These are the activations of a small neural network, seen along a few directions. Each row is one input.
In each table, some parts of the input vary, and every possible input appears once, in random order.
A made-up example of a description, with smaller parts first: line(6) and (point or (values(2) and ring(5)) or ring(11)).
Shared parts are said once, and a part with two or three values counts as separate values.
(in the rows, 128 means zero)

Other details of the inputs shift rows strongly along two fixed directions, in all tables alike. That doesn't count.

Rows:
x1: [126 129 122 131 139 147 130 115 124 142 122 144 120]
x2: [126 127 126 130 130 129 134 127 124 130 129 124 132]
x3: [127 129 129 126 133 126 129 128 123 119 124 122 128]
x4: [129 129 129 125 132 128 129 127 120 119 123 120 130]
x5: [129 130 125 123 131 128 131 129 122 123 129 125 129]
x6: [126 125 127 130 130 128 134 124 121 127 128 127 131]
x7: [130 126 126 127 129 130 136 125 120 128 129 125 133]
x8: [129 129 126 123 132 129 132 129 119 123 127 122 130]
x9: [128 128 123 126 132 128 137 125 120 126 129 126 131]
x10: [127 126 125 128 133 129 137 124 119 127 129 125 132]
x11: [124 129 124 129 134 130 135 127 119 127 128 122 132]
x12: [124 131 126 127 135 126 129 128 122 120 126 121 129]
x13: [128 129 128 125 134 127 131 127 120 118 122 120 130]
x14: [126 125 133 129 130 128 129 125 119 125 125 124 130]
x15: [126 128 130 127 133 127 130 126 120 119 122 121 130]
x16: [102 147 122 159 114 101  88 159 225 151 143 143 116]
x17: [128 125 130 129 127 127 131 125 124 127 127 127 132]
x18: [126 128 131 127 132 126 128 127 121 120 125 123 127]
x19: [129 125 128 129 128 128 134 125 122 128 128 127 132]
x20: [127 130 122 126 134 127 135 127 123 125 128 124 131]
x21: [126 127 131 128 131 126 129 125 122 121 125 124 129]
x22: [101 147 120 161 112 102  90 161 227 159 146 144 116]
x23: [124 127 131 128 133 127 129 125 119 122 125 123 129]
x24: [232 105 164  62  32 138  99 144 133 138 164 177 109]
x25: [127 129 124 128 132 130 136 126 120 127 128 122 132]
x26: [122 126 129 132 134 127 132 124 119 126 127 124 131]
x27: [128 129 124 125 132 129 133 128 120 126 128 123 130]
x28: [126 128 130 127 132 126 129 127 123 119 124 123 128]
x29: [125 128 131 127 133 128 129 127 119 120 123 121 129]
x30: [126 130 123 126 134 128 134 128 121 126 129 124 130]
x31: [128 128 123 127 131 129 136 126 122 127 129 125 132]
x32: [125 127 131 129 132 127 130 125 121 121 123 122 130]
x33: [125 125 130 131 130 128 132 125 121 127 125 123 132]
x34: [125 128 121 131 143 147 133 116 117 141 117 139 122]
x35: [122 126 131 130 132 126 129 125 120 124 126 124 129]
x36: [132 127 122 128 135 148 133 115 122 140 118 144 123]
x37: [ 98 143 128 164 114 101  88 157 222 153 140 141 116]
x38: [125 125 130 130 131 127 133 123 119 125 127 125 131]
x39: [123 128 125 130 133 128 135 126 122 129 130 125 131]
x40: [125 126 132 128 133 128 129 125 116 121 123 121 130]
x41: [126 129 121 132 139 148 133 116 122 142 117 140 123]
x42: [126 128 120 131 141 146 133 114 122 140 119 142 123]
x43: [127 125 131 128 129 127 131 124 120 124 125 125 131]
x44: [125 127 126 130 132 130 134 126 120 129 129 123 132]
x45: [124 126 131 130 131 126 130 124 121 124 125 125 130]
x46: [128 129 122 125 134 129 136 126 120 124 126 122 133]
x47: [125 129 123 128 134 128 135 126 120 127 130 125 130]
x48: [126 128 131 128 132 127 129 128 122 120 122 121 129]
x49: [122 126 126 132 135 129 135 124 118 127 128 124 131]
x50: [127 130 126 126 133 126 129 129 125 120 126 123 129]
x51: [124 125 128 132 132 129 133 125 119 128 127 123 131]
x52: [127 129 129 126 133 128 128 129 121 120 124 121 128]
x53: [238 103 163  58  27 139 101 143 133 140 168 182 109]
x54: [129 130 125 124 132 129 132 129 120 123 126 121 131]
x55: [126 125 128 131 130 129 134 125 121 128 127 124 132]
x56: [ 94 143 127 166 116 101  90 156 221 155 140 141 117]
x57: [125 125 131 130 131 129 131 125 118 127 126 124 131]
x58: [127 130 127 126 133 128 129 129 121 121 125 121 129]
x59: [128 129 130 125 132 127 128 128 121 120 125 123 127]
x60: [128 130 124 124 133 127 133 128 122 122 127 123 130]
Each input here is: ring(5) and (point or ring(11)).
The inputs of x19 and x6 match in every part but the ring(5) part. If x31 is changed in the same way as x19 into x6, which row does it become? -> x9
The inputs of x8 and x5 match in every part but the ring(5) part. If x44 is changed in the same way as x8 into x5, which row does it become? -> x39
Which other rows agree with x2 in the ring(5) part? List them by row number. -> x4, x22, x24, x25, x33, x37, x41, x48, x54, x55, x56
A walk changes only the ring(5) part. It starts at x50 and steps to x12. List the rest of the walk in order. -> x58, x24, x16

Rows:
x61: [115 127 126 126 140 126 126 128 113 125 138 123 120]
x62: [126 134 131 120 134 121 121 134 122 106 119 119 123]
x63: [115 135 121 162  95 104  96 156 226 172 156 155 124]
x64: [128 138 113 123 141 128 141 133 128 120 122 116 133]
x65: [130 139 114 122 152 168 126 111 115 144 104 149 108]
x66: [132 135 112 118 136 131 143 128 123 127 131 123 135]
x67: [115 119 139 137 128 128 132 121 113 130 133 123 129]
x68: [125 125 118 134 131 129 143 122 124 132 125 121 146]
x69: [211 102 151  81  59 140 127 133 118 133 145 156 128]
x70: [118 122 124 139 132 128 144 122 116 138 132 127 137]
x71: [116 131 120 130 144 128 136 128 113 129 139 123 124]
x72: [114 134 132 124 143 121 119 133 118 111 123 119 124]
x73: [114 123 144 139 133 124 126 121 113 125 126 118 129]
x74: [120 135 115 126 140 128 141 127 119 135 139 127 127]
x75: [117 121 126 147 150 156 134  95 124 143  98 152 122]
x76: [122 127 131 136 133 122 130 124 126 112 110 112 140]
x77: [116 130 132 127 146 123 122 129 110 119 130 118 120]
x78: [127 135 111 123 139 130 142 127 122 133 137 126 132]
x79: [122 140 122 126 141 124 127 132 128 106 116 111 130]
x80: [124 124 140 131 128 119 127 124 120 112 112 117 133]
x81: [114 138 129 162 100 100  88 162 238 152 138 143 123]
x82: [132 137 118 121 138 128 133 132 128 110 120 114 132]
x83: [206  97 162  84  53 143 123 129 100 140 163 167 119]
x84: [113 125 143 136 136 122 126 122 116 116 117 116 134]
The inputs of x66 and x68 match in every part but one. If x78 is changed in the same way as x66 into x68, which row does it become? -> x63
What is each input in this table made of? -> values(2) and (point or ring(11))
Which other rows does x62 become when the values(2) part takes its other values? List them by row number. -> x80
Which other rows does x81 become when the values(2) part takes its other values? List them by row number. -> x82
